0.05 -0.87 5.08 2.41 0.53 -1.18
-3.38 3.28 -6.61 -2.02 -1.25 4.57
0.77 -1.99 6.03 2.34 -0.60 -1.70
gives -3.38

-1.86 -2.59 0.39 0.92 1.61 -1.33 0.47
1.11 0.03 -1.52 -2.64 -2.50 -2.60 2.89
-1.45 2.75 -6.36 1.36 -3.55 -0.61 -0.59
gives 1.11

2.10 1.23 -0.91 -0.41
-5.82 -1.37 3.72 0.13
-1.90 1.13 2.01 -2.15
gives -5.82

1.34 1.22 0.89 -1.35 -1.26 -0.67
3.99 6.50 0.06 -0.75 -3.11 1.76
-2.34 -5.20 -3.41 -0.59 3.83 -2.38
gives 3.99

-3.12 -3.07 4.82 1.40 -3.21
3.55 4.12 -1.40 1.11 -2.63
-3.53 -4.25 4.79 -5.36 2.04
gives 3.55

1.61 -1.44 -1.38 -1.45 1.60 -2.05
-1.69 5.82 -0.20 -1.20 -1.11 2.12
0.69 0.86 -2.46 -2.58 1.07 -1.40
gives -1.69
---
7036,7942,3163,7427,6243
6661,6971,4841,6995,6659
-> 7036, 6659

39,-19,-2,-28,34,-41,19 -> 39, 19

8,6,6,7,8,8,1 -> 8, 1

167,171,107,157,146
178,197,204,47,172
136,73,149,111,99
-> 167, 99

7,1,5,6,6 -> 7, 6

161,216,114,232,107,163
45,32,141,110,79,19
56,160,120,93,169,142
-> 161, 142
---
(2163, 1430, 9507, 1154) ==> 9507
(84, 91, 10, 94) ==> 10
(35, -45, 21, -31) ==> 21
(1566, 6079, 9687, 9479) ==> 9687
(9768, 1806, 6820, 7199) ==> 6820
(84, 30, 65, 10) ==> 65
(0, 3, 1, 7) ==> 1
---
array([-3.66,  3.72,  1.60, -1.41,  5.10]) ⇒ 3.72

array([[-0.64,  0.70, -0.58, -4.07, -3.07, -0.41,  1.49],
       [ 0.60,  0.27,  3.33,  3.44,  4.87, -0.03, -2.98]]) ⇒ 0.27

array([[ 2.47, -0.54, -0.43,  1.45,  0.24,  0.99,  0.43],
       [ 6.21, -0.75,  0.71,  0.60,  0.04, -0.16,  0.51]]) ⇒ -0.75

array([[ 2.16,  0.70,  1.27, -2.64, -6.28, -4.12],
       [-4.45, -2.29,  0.90, -0.94,  4.23,  1.24]]) ⇒ -2.29

array([ 3.81,  4.13, -3.04, -5.73]) ⇒ 4.13

array([5.61, 4.80, 0.16, 2.06, 5.89]) ⇒ 4.80

array([-0.32, -2.06,  5.37,  2.82, -3.76, -1.68,  1.16]) ⇒ -2.06
---
-3.11	-2.64	-4.90	-2.00	-3.73	3.82 => -3.11
-6.60	-4.64	-5.52	-0.27	-0.13	-0.92 => -6.60
3.92	-2.98	5.60	1.73	-3.16 => 3.92
1.46	-2.50	-1.99	5.94 => 1.46
4.86	-3.28	-0.17	5.20	-1.74	-0.57	-0.32 => 4.86
-2.92	2.52	-1.11	-0.04	-5.62 => -2.92
-4.45	6.39	1.90	-2.15	4.50	5.20	4.17 => -4.45
---
[[-1.67 -2.13 -0.15 -0.38 -0.51 -1.37 -0.23  0.32 -0.05  1.31 -0.59]
 [ 2.28  2.04 -0.99 -1.11  1.63  0.70  1.27 -1.58 -1.34 -1.92  0.17]
 [-4.87 -5.22  1.15  0.74 -2.58 -1.98 -2.16  1.96  1.48  3.84 -0.90]
 [-1.13 -1.54 -0.31 -0.47 -0.20 -1.16  0.00  0.08 -0.26  0.87 -0.46]
 [-3.36 -3.59  0.85  0.57 -1.81 -1.17 -1.67  1.28  1.10  2.60 -0.55]
 [ 0.95  0.54 -0.76 -1.01  1.00  0.15  0.65 -1.19 -1.02 -0.91 -0.07]
 [-1.00 -1.53 -0.26 -0.71 -0.04 -0.57 -0.22 -0.41 -0.44  0.62 -0.43]
 [-1.34 -1.70 -0.05 -0.31 -0.41 -0.87 -0.32  0.16 -0.06  1.00 -0.42]
 [-3.06 -3.55  0.38 -0.01 -1.37 -1.66 -1.01  0.96  0.55  2.42 -0.80]] --> -2.13

[[ 3.66  2.31  3.09  3.06  0.25 -3.03 -0.87  1.62 -0.67 -0.26  0.97]
 [-1.79  0.05 -2.99 -5.08 -1.27 -0.16  2.68 -1.25 -1.77  0.20  0.64]
 [ 3.69  2.96  2.43  1.44 -0.13 -3.72  0.49  1.46 -1.77  0.04  1.41]
 [ 3.11  1.34  3.33  4.21  0.61 -1.89 -2.13  1.56  0.52 -0.51  0.44]
 [ 3.21  3.14  1.46 -0.47 -0.51 -3.99  1.69  1.08 -2.56  0.25  1.64]
 [ 2.25  2.90  0.23 -2.33 -0.77 -3.67  2.57  0.55 -3.00  0.42  1.65]
 [-0.42  1.19 -2.14 -4.87 -1.22 -1.60  3.08 -0.75 -2.58  0.39  1.10]
 [ 2.10  0.12  3.14  4.69  0.90 -0.49 -3.13  1.26  1.63 -0.65 -0.18]
 [ 0.82 -1.08  2.50  4.43  1.15  0.94 -3.72  0.84  2.49 -0.68 -0.81]
 [ 0.97  2.20 -1.02 -3.87 -1.04 -2.82  3.06 -0.11 -2.99  0.48  1.47]
 [-2.87 -1.07 -3.43 -4.56 -1.18  1.33  1.90 -1.65 -0.64 -0.03  0.09]] --> 2.31

[[-0.54 -4.47  1.78 -4.68  0.26  3.50 -0.36 -0.23]
 [-1.63 -2.04 -1.21  2.08  1.44 -1.19 -2.02 -6.56]
 [-0.33 -0.98 -0.82  0.08 -5.44  1.01 -2.84  0.96]
 [-1.47  1.27 -0.83  1.86  4.43 -3.41  2.40 -1.84]
 [ 1.53 -1.15  1.63 -1.84 -2.11 -4.67 -2.85 -1.02]] --> -4.47

[[ 0.39  1.03  3.45  1.58  1.12  1.58  1.27  0.59 -2.27  0.52  0.84  2.94]
 [ 0.41  0.79  2.78  0.83  1.81  1.33  1.46  0.90 -1.46  1.53  1.48  2.27]
 [ 4.15  1.62  4.65  1.08  1.81  1.37  4.21  0.29 -4.05  0.89  4.93  3.26]
 [ 0.11  0.44  2.29  0.17  3.24  1.49  0.35  2.90 -0.66  0.84 -0.23  2.29]
 [ 1.05  0.83  3.38  0.50  2.80  1.46  2.53  1.07 -1.66  2.89  2.84  2.56]
 [ 0.14  2.76  1.03  0.89  1.03  0.73  0.38  1.47 -0.67  0.23  4.49
   1.03]] --> 1.03

[[-2.06 -1.18  2.95 -1.61 -1.72 -0.24  0.83 -3.10 -0.89 -2.44]
 [-0.97 -0.34 -2.07  2.60  2.04 -1.01 -0.37 -0.42 -1.55 -0.70]
 [-1.24  0.89  0.02  2.16  4.01 -1.38 -0.92  2.40 -4.23  1.66]
 [ 1.76  2.08 -2.63 -1.83 -4.23  6.34 -0.59  0.03  3.56 -1.61]
 [ 0.11 -0.71  2.46 -2.90 -0.96  0.28  2.51 -2.92  0.44 -0.89]
 [-0.97 -0.58  0.97 -1.26  0.92 -0.56  1.16  0.30 -1.30  0.70]
 [ 3.98 -0.48 -0.25 -2.13 -2.64  0.96  1.44 -0.77  6.25  1.16]
 [ 0.17 -0.78  0.99 -0.69  1.72 -1.93  1.01  1.44 -0.41  2.48]] --> -1.18
---
241	-545	488	294	576	360 -> 241, 360

-585	-132	-930	827	-760 -> -585, -760

23	26	62	42	55	84 -> 23, 84

53	31	48	2
70	75	48	93
62	47	48	26
-> 53, 26

88	32	72	33	18 -> 88, 18

26	23	4	26
7	29	-30	29
-> 26, 29
---
  0    9   13   32    1
 29   13   22   21  -28
--> 13

2714  4839  5506  1162  2599  1507  9855 --> 2599

7120  6593  5530  6918  5113  5488
3457  5969  9466  3793  6999  6608
2250  4285  2342  6340  4029  6034
--> 6918

1  8  4  3  0  4  0 --> 0

205   43   64  115  121   96  192 --> 121

 634   699  -735     6 --> 699

1  4  5  4  5  4  4
7  4  4  4  7  4  5
2  5  4  5  7  6  4
--> 5

-17   41   17  -33  -44  -46  -30 --> -44
---
5.92 2.61 -0.70 -2.02 0.44 value 0.44
2.39 2.79 2.43 -0.26 6.63 -0.59 -1.81 value 2.39
-0.18 0.12 3.75 -0.74 2.97 -0.58 5.15 value 0.12
-5.18 0.71 -1.41 5.03 4.68 value 0.71
2.48 -3.03 0.19 0.51 5.59 value 0.51
-2.30 -4.56 2.95 -2.53 6.05 value -2.30
0.51 -2.37 1.42 -0.01 5.62 0.60 -0.90 value 0.51
2.87 3.60 -2.98 -6.16 -2.83 0.81 -4.26 value -2.83
5.70 1.23 0.79 -1.99 0.13 -1.37 -4.01 value 0.13
2.14 -2.07 6.30 -5.01 2.44 1.53 -0.24 value 1.53
---
[5900, 5483, 7962, 2562] yields 7962, 2562

[119, 159, 23, 155, 14, 192] yields 192, 14

[[12, 41, 89, 22, 11, 65, 52],
 [9, 42, 71, 23, 16, 57, 51]] yields 89, 9

[1, 6, 8, 7, 2] yields 8, 1

[28, 92, 226, 26, 35, 22, 43] yields 226, 22

[-659, 473, 205, 240, 129, 537, -424] yields 537, -659

[209, -360, -846, -308, 646] yields 646, -846

[[4, 6, 5, 4],
 [3, 8, 2, 3]] yields 8, 2

[54, 23, 34, 97] yields 97, 23

[[-46, 37, -32, 26],
 [-45, -44, 33, 32]] yields 37, -46
---
[[ 6.15  1.03  0.08 -2.84 -2.63  3.53]
 [ 4.41  1.12  2.66  0.07  4.66  3.03]
 [ 3.43  0.60 -0.50  2.39 -1.49 -3.71]]
-2.63

[ 0.53  0.67  2.71  0.03  0.39 -5.09 -1.44]
-5.09

[[-4.42  2.05 -1.48 -0.77 -3.95  3.71  4.18]
 [-1.81 -2.72  0.62  3.14 -3.87 -3.75  5.81]]
3.71

[-1.21 -2.46 -5.37  4.73]
-5.37

[[-3.40 -3.21 -3.36 -0.93  5.38 -3.63]
 [ 1.34  0.27  1.15  1.92  0.70  0.86]]
5.38

[-0.63  6.24 -1.93  6.71 -3.53]
6.71
---
3.56 1.04 -3.45 2.92 -6.45 -> -3.45

-5.26 3.13 -0.63 5.35 1.58
-1.25 -0.50 1.59 -4.52 -1.82
-> -0.63

-0.07 -0.03 -0.02 -0.03 0.04
-2.75 2.74 3.74 -0.58 6.06
-2.67 3.80 3.84 4.94 2.46
-> -0.02

3.21 1.99 -2.64 -5.19 -4.34 -> -2.64

6.73 -4.90 5.87 1.93 -2.44 -> 5.87

-1.12 6.78 -5.07 6.39 -3.98 -> -5.07
